A small network was shown many inputs. Here are its activations along a few directions, one row for each input.
In each table, some parts of the input vary, and every possible input appears once, in random order.
Descriptions start from the smaller parts, as in this example, which fits no table here: ring(5) and (point or (values(2) and line(4)) or ring(11)).
Shared parts are said once, and a part with two or three values counts as separate values.

Other details of the inputs vary at random and push rows far along three fixed directions, the same in every table; ignore that.

Rows:
R1: -0.94,-1.98,-4.48,-2.43,-2.62,+5.23,+2.22,+3.37,+3.50,+2.02,+3.96,+3.41
R2: -0.72,-0.15,-1.80,+3.62,-1.33,-1.12,+2.87,-1.20,-2.45,+3.33,-1.85,-1.85
R3: +0.85,+0.10,+0.30,-0.65,+0.49,-0.91,-2.29,+0.36,-0.36,-0.54,+2.23,+1.20
R4: -0.72,+0.25,+1.14,-0.45,+0.01,+0.48,+0.39,-0.19,+0.33,-0.16,-2.39,-0.87
R5: +0.69,-0.90,-2.19,+3.32,-1.47,-2.56,+1.40,-0.71,-3.67,+2.53,+3.13,-0.03
R6: +0.02,+0.77,+1.04,+0.05,+0.07,+1.00,+0.47,-0.64,+0.39,-0.81,-2.12,-0.58
R7: -0.42,+0.12,+1.06,-0.25,-0.05,+0.90,+0.38,-0.64,+0.29,-0.66,-2.22,-0.86
R8: -0.03,+0.82,+0.88,+0.10,+0.43,+1.21,+0.33,-0.62,+0.33,-0.79,-1.98,-0.85
R9: -0.42,-1.02,-3.09,+2.72,-1.07,-3.19,+1.37,-0.22,-2.72,+2.02,+1.36,+0.15
R10: -0.02,-1.13,-0.34,-1.29,+0.81,-1.65,-1.24,+0.62,+0.57,-0.99,+0.79,+0.78
R11: -0.43,+0.71,+0.90,-0.44,+0.36,+0.68,+0.30,+0.04,+0.11,-0.18,-2.37,-0.95
R12: -0.38,+0.67,+1.08,-0.51,+0.01,+0.47,+0.44,+0.02,+0.17,-0.20,-2.51,-0.68
R13: +0.44,-0.55,-0.61,-0.79,+0.91,-1.07,-1.28,+0.02,+0.55,-1.73,+1.34,+0.61
R14: -0.14,-0.55,-3.36,+2.77,-0.74,-3.01,+1.29,+0.02,-2.97,+2.02,+1.41,+0.07
R15: +0.90,+0.06,+0.48,-0.71,+0.10,-1.13,-2.15,+0.35,-0.29,-0.55,+2.10,+1.50
R16: +0.06,-0.33,+0.01,-0.47,+1.02,-1.35,-0.84,-0.16,+0.68,-1.65,+1.54,+1.23
R17: -0.13,+0.58,+0.82,-0.25,+0.31,+1.11,+0.30,-0.42,+0.06,-0.66,-2.20,-0.93
R18: -0.67,+0.75,+1.09,-0.31,+0.01,+0.25,+0.23,+0.44,+0.36,+0.03,-2.59,-0.81
R19: +0.26,+0.28,+2.39,-0.02,+0.07,+1.15,-0.04,-0.29,+0.19,+0.55,-1.07,-1.44
R20: +0.20,-0.77,-0.29,-0.70,+0.60,-1.19,-1.14,+0.01,+0.46,-1.83,+1.19,+1.02
R21: -0.28,+0.56,+1.32,+0.31,+0.72,+0.88,+0.67,-1.05,+1.08,-0.37,-1.67,-0.74
R22: +0.96,-0.18,+0.63,-0.76,+0.67,-0.98,-1.71,+0.96,-0.46,-0.76,+2.46,+0.66
R23: +0.69,-0.66,+0.45,-0.69,+0.38,-1.10,-2.24,+0.02,+0.15,-0.26,+2.18,+1.08
R24: +0.51,-0.39,+0.55,-0.69,+0.10,-1.11,-2.18,+0.11,-0.13,-0.52,+2.22,+1.27
R25: +0.33,-0.79,-0.66,-1.17,+0.80,-1.14,-1.32,+0.23,+0.31,-1.61,+1.11,+0.53
R26: +0.45,+1.02,+2.44,-0.03,-0.23,+1.16,+0.02,+0.04,-0.23,+0.26,-1.18,-1.01
R27: +0.22,+1.07,+1.86,-0.04,-0.09,+1.37,-0.74,-0.80,+0.15,+0.60,-1.19,-1.16
R28: -0.18,+1.26,+1.18,+0.30,+0.84,+1.11,+0.63,-0.76,+0.59,-0.61,-1.64,-0.62
R29: +0.38,-1.01,-0.38,-0.68,+0.86,-1.20,-1.18,-0.06,+0.72,-1.60,+1.18,+0.84
R30: -0.27,-0.58,-0.54,-1.21,+0.85,-1.71,-1.53,+1.13,+0.62,-0.90,+0.83,+0.40
R31: -0.04,+1.00,-1.53,+4.22,-1.13,-0.59,+3.54,-2.20,-2.70,+2.41,-1.14,-1.10
R32: +0.30,-0.12,-0.32,-0.57,+1.32,-1.23,-0.98,-0.14,+0.77,-1.55,+1.68,+0.81
R33: -1.31,-0.17,-3.04,-1.67,-3.42,+7.41,+3.90,+2.76,+3.13,+2.81,+0.61,+1.94
R34: +0.34,+0.78,+2.16,-0.12,+0.09,+1.26,-0.14,-0.21,+0.01,+0.40,-0.93,-1.72
R35: -0.48,+0.47,+0.83,-0.52,+0.32,+0.59,+0.24,-0.19,+0.42,-0.06,-2.28,-1.31
Each input here is: ring(5) and (values(2) or line(5)).
Question: Changing only the ring(5) part turns R28 into R21. The same change can be made to R11. Which row results?
Answer: R10
Question: A walk changes only the line(5) part. It starts at R18 and steps to R12. List the rest of the walk in order.
Answer: R33, R6, R31
Question: Change only the values(2) part in R26. List by row number the other rows that result.
Answer: R15
Question: A walk changes only the ring(5) part. It starts at R2 and steps to R30. List the rest of the walk in order.
Answer: R14, R18, R9

Rows:
R36: -0.50,+0.52,+4.33,-4.90,+2.11,+1.74,-3.37,+1.84,+4.11,-3.33,-2.06,+0.08
R37: +0.37,-1.01,-1.40,-0.79,+0.01,-1.56,-1.14,+0.90,-0.31,-0.66,+2.31,+1.49
R38: -0.18,+0.09,+0.24,+0.28,-0.20,-0.28,+0.12,+0.02,-0.53,+0.44,-0.90,-0.59
R39: +0.23,-0.85,-1.26,-0.83,-0.05,-1.77,-1.31,+1.31,-0.47,-0.37,+2.26,+1.43
R40: -0.03,-0.06,+0.11,+0.34,-0.13,-0.11,+0.29,-0.41,-0.40,+0.13,-0.85,-0.54
R41: -0.09,-0.25,+0.11,+0.41,-0.01,-0.12,+0.37,-0.59,-0.20,+0.12,-0.76,-0.64
R42: -0.25,+0.45,+0.33,+0.14,-0.29,-0.43,+0.00,+0.43,-0.76,+0.69,-0.98,-0.51
R43: +0.08,+0.33,+0.02,+0.57,+0.07,+0.07,+0.46,-0.68,-0.32,-0.20,-0.71,-0.30
R44: -0.27,+0.28,+0.30,+0.22,-0.14,-0.43,+0.11,+0.25,-0.55,+0.66,-0.91,-0.58
R45: -0.12,-0.22,+0.01,+0.57,+0.19,-0.06,+0.47,-0.86,+0.07,+0.00,-0.64,-0.67
R46: -0.35,+0.03,+0.29,+0.36,+0.08,-0.46,+0.21,+0.04,-0.18,+0.69,-0.79,-0.76
R47: -0.24,-0.10,+0.23,+0.35,-0.08,-0.27,+0.20,-0.15,-0.33,+0.43,-0.82,-0.68
R48: +0.21,+1.00,+0.12,+0.61,+0.01,+0.11,+0.43,-0.36,-0.67,-0.24,-0.73,+0.07
R49: +0.00,+0.01,+0.00,+0.44,-0.02,+0.00,+0.34,-0.66,-0.31,-0.05,-0.79,-0.47
R50: +0.49,-0.29,-1.43,-0.47,+0.42,-1.20,-0.72,+0.69,+0.02,-1.08,+2.63,+1.97
R51: +0.15,+0.51,+0.03,+0.50,-0.09,+0.09,+0.33,-0.50,-0.56,-0.18,-0.79,-0.19
R52: -0.08,+0.09,+0.05,+0.69,+0.28,-0.02,+0.60,-0.86,+0.08,-0.13,-0.54,-0.53
R53: -0.08,-0.17,+0.01,+0.51,+0.11,+0.00,+0.43,-0.82,-0.11,-0.05,-0.70,-0.58
R54: -0.47,+0.20,-1.28,-1.18,-3.09,+7.10,+2.52,+2.52,+2.44,+3.63,+2.32,+1.26
R55: +0.84,+0.63,+1.73,+0.90,-0.42,+0.74,-0.57,-0.99,-0.72,+1.05,+0.76,-0.51
R56: +0.03,+0.18,+0.02,+0.37,-0.18,+0.01,+0.21,-0.47,-0.54,-0.01,-0.87,-0.39
R57: +0.09,-1.30,-1.40,-0.67,+0.25,-1.66,-1.03,+1.01,+0.21,-0.29,+2.55,+1.25
R58: -0.06,+0.56,+0.15,+0.79,+0.37,-0.03,+0.70,-0.71,-0.01,-0.17,-0.47,-0.29
R59: -0.02,+0.14,+0.03,+0.64,+0.19,+0.04,+0.55,-0.83,-0.10,-0.20,-0.61,-0.42
R60: +0.01,+0.63,+0.13,+0.74,+0.28,+0.04,+0.65,-0.68,-0.20,-0.25,-0.54,-0.18
R61: +0.24,-1.44,-1.49,-0.62,+0.33,-1.52,-0.86,+0.56,+0.35,-0.62,+2.60,+1.28
Question: What do these inputs look like to the network?
Answer: values(2) or (line(4) and line(6))
Question: Change only the line(4) part in R44. List by row number the other rows that result.
Answer: R36, R42, R46
Question: Which other rows belong to the same alternative as R54? List them by row number.
Answer: R55
Question: Change only the line(6) part in R43. List by row number the other rows that result.
Answer: R38, R40, R44, R49, R50

Rows:
R62: +0.91,-0.45,-0.11,+3.27,+0.17,-5.12,-0.85,-1.60,-4.32,+0.72,+0.83,-1.39
R63: -0.89,-2.09,-3.80,-6.60,-2.21,+6.06,-0.86,+7.52,+5.75,+1.36,+7.16,+5.68
R64: -0.40,-1.91,-6.17,+0.04,-3.75,+2.00,+2.82,+3.90,-0.50,+4.96,+6.10,+3.04
R65: +0.92,-0.26,-0.24,+2.68,+0.12,-5.42,-0.88,-1.01,-4.55,+1.47,+0.13,-1.03
R66: +1.10,+0.57,+2.17,-3.00,+2.15,-0.69,-3.97,+0.84,+1.75,-4.02,+2.41,+2.03
R67: +0.76,-0.06,-0.47,+2.77,+0.30,-5.47,-0.99,-1.03,-4.52,+1.34,+0.34,-1.49
R68: +0.75,-0.11,-0.41,+2.76,+0.30,-5.47,-1.06,-1.04,-4.56,+1.42,+0.27,-1.36
R69: +0.00,-0.67,-1.44,+3.12,+1.91,-6.91,+0.36,-2.48,-3.12,-1.43,-1.56,-0.85
R70: +0.95,-1.02,+2.58,-3.52,+2.10,-0.89,-4.04,+0.89,+2.09,-3.39,+2.70,+1.31
R71: -0.11,-1.00,+0.83,-3.62,+2.74,-3.01,-3.62,+0.44,+1.85,-5.21,-0.86,+1.21
R72: -0.37,-2.12,-5.89,+0.53,-4.00,+2.30,+2.89,+3.19,-0.21,+4.44,+6.54,+3.12
R73: -0.79,+1.56,+2.39,+1.84,-2.06,+3.56,+2.58,-0.96,-0.58,+3.18,-4.70,-2.82
R74: -1.38,+1.41,+4.74,-4.85,-0.42,+7.27,-1.12,+2.56,+5.50,-0.64,-3.41,-0.51
R75: -2.12,+1.61,+0.70,+1.59,-0.15,+2.83,+3.97,-1.43,+1.10,+1.09,-6.90,-3.01
R76: -1.52,-2.36,-8.32,+0.70,-2.42,+1.51,+4.46,+2.88,+1.21,+2.85,+4.90,+3.58
R77: -0.10,-1.07,+0.75,-3.49,+2.88,-2.94,-3.70,+0.55,+1.90,-5.20,-0.83,+1.06
R78: +1.49,+0.79,-0.34,+3.70,+0.67,-4.40,-0.52,-2.64,-4.31,-0.18,+1.30,-0.39
R79: -0.44,+1.40,+2.21,+2.18,-1.23,+4.09,+2.72,-1.85,-0.33,+2.77,-3.71,-3.15
R80: +1.21,+0.41,+2.24,-2.98,+2.23,-0.57,-3.85,+0.97,+1.66,-4.09,+2.43,+2.04
R81: +0.37,-0.58,+2.32,-3.57,+1.53,-1.38,-4.49,+1.84,+1.93,-2.97,+1.97,+1.26
R82: +1.64,+0.01,-0.26,+3.63,+0.76,-4.60,-0.71,-2.93,-3.83,+0.32,+1.47,-1.02
R83: +1.19,-0.44,-0.14,+3.49,+0.65,-4.70,-0.83,-2.77,-3.90,+0.56,+1.48,-1.32
R84: +0.06,+1.90,+2.20,+2.24,-1.40,+4.15,+2.92,-2.15,-0.19,+2.66,-3.92,-2.55
R85: -0.14,+2.11,+2.12,+2.20,-1.37,+4.10,+2.84,-2.25,-0.20,+2.61,-3.82,-2.74
R86: +0.78,-0.79,+2.46,-3.33,+2.14,-0.95,-4.48,+0.76,+2.19,-3.17,+2.56,+1.44
R87: -1.84,+0.96,+3.32,-5.00,+0.50,+6.54,+0.26,+1.44,+5.88,-2.64,-6.57,-0.54
R88: -1.46,-2.48,-8.18,+0.48,-2.56,+1.39,+4.74,+2.83,+1.16,+2.78,+4.95,+3.55
R89: -0.27,+2.90,+2.09,+2.31,-1.42,+4.20,+2.98,-2.01,-0.74,+2.07,-4.03,-2.15
R90: -0.41,+1.40,+2.36,+2.09,-1.53,+4.11,+2.76,-1.97,-0.26,+3.01,-3.97,-2.72
R91: +0.08,-1.30,+0.91,-3.72,+2.82,-2.90,-3.27,+0.66,+1.81,-5.45,-0.69,+0.91
R92: +0.34,-0.98,-6.07,+1.03,-3.41,+3.09,+3.43,+2.23,-0.31,+3.42,+7.02,+3.94
R93: -0.61,+1.60,+2.27,+2.04,-1.50,+4.07,+2.68,-2.07,-0.27,+2.96,-3.87,-2.90
R94: -0.99,+1.77,+2.30,+1.79,-2.03,+3.51,+2.50,-1.05,-0.60,+3.14,-4.59,-3.00
R95: -0.10,-1.01,+0.68,-3.49,+2.87,-2.96,-3.64,+0.56,+1.96,-5.30,-0.74,+0.92
R96: -2.15,+1.70,+0.79,+1.44,-0.33,+2.87,+4.10,-1.52,+1.09,+1.11,-6.96,-2.87
R97: -1.45,+1.71,+4.52,-5.49,-0.38,+7.15,-1.00,+3.25,+5.27,-0.03,-3.96,-0.47
R98: +1.65,+0.05,-0.31,+3.63,+0.78,-4.62,-0.66,-2.91,-3.80,+0.23,+1.54,-1.15
R99: +1.41,-0.50,+2.45,-3.36,+2.22,-0.80,-3.84,+0.71,+2.18,-3.71,+2.70,+1.45
R100: +0.04,-1.20,+0.78,-3.48,+2.97,-2.82,-3.56,+0.70,+1.84,-5.38,-0.73,+0.93
R101: -0.18,-0.47,-1.72,+3.18,+2.09,-6.87,+0.25,-2.45,-3.01,-1.54,-1.33,-1.32
R102: +0.41,-1.64,-6.13,+1.13,-3.20,+3.06,+3.02,+2.01,+0.28,+4.02,+7.14,+3.34
R103: +1.67,+0.65,-0.18,+3.63,+0.50,-4.37,-0.35,-2.62,-4.32,-0.15,+1.17,-0.07
Question: What do these inputs look like to the network?
Answer: line(6) and (values(2) or line(5))
Question: Changing only the line(6) part turns R72 into R81. The same change can be made to R88. Which row results?
Answer: R101
Question: Changing only the line(6) part turns R99 into R82. The same change can be made to R92. Which row results?
Answer: R78
Question: Which other rows agree with R102 in the line(6) part? List them by row number.
Answer: R62, R63, R76, R79, R80, R100
Question: Change only the line(5) part in R93. List by row number the other rows that result.
Answer: R85, R89, R94, R97
Question: Change only the line(5) part in R81. List by row number the other rows that result.
Answer: R66, R67, R83, R98
Question: Change only the line(6) part in R91. List by row number the other rows that result.
Answer: R71, R77, R87, R95, R100
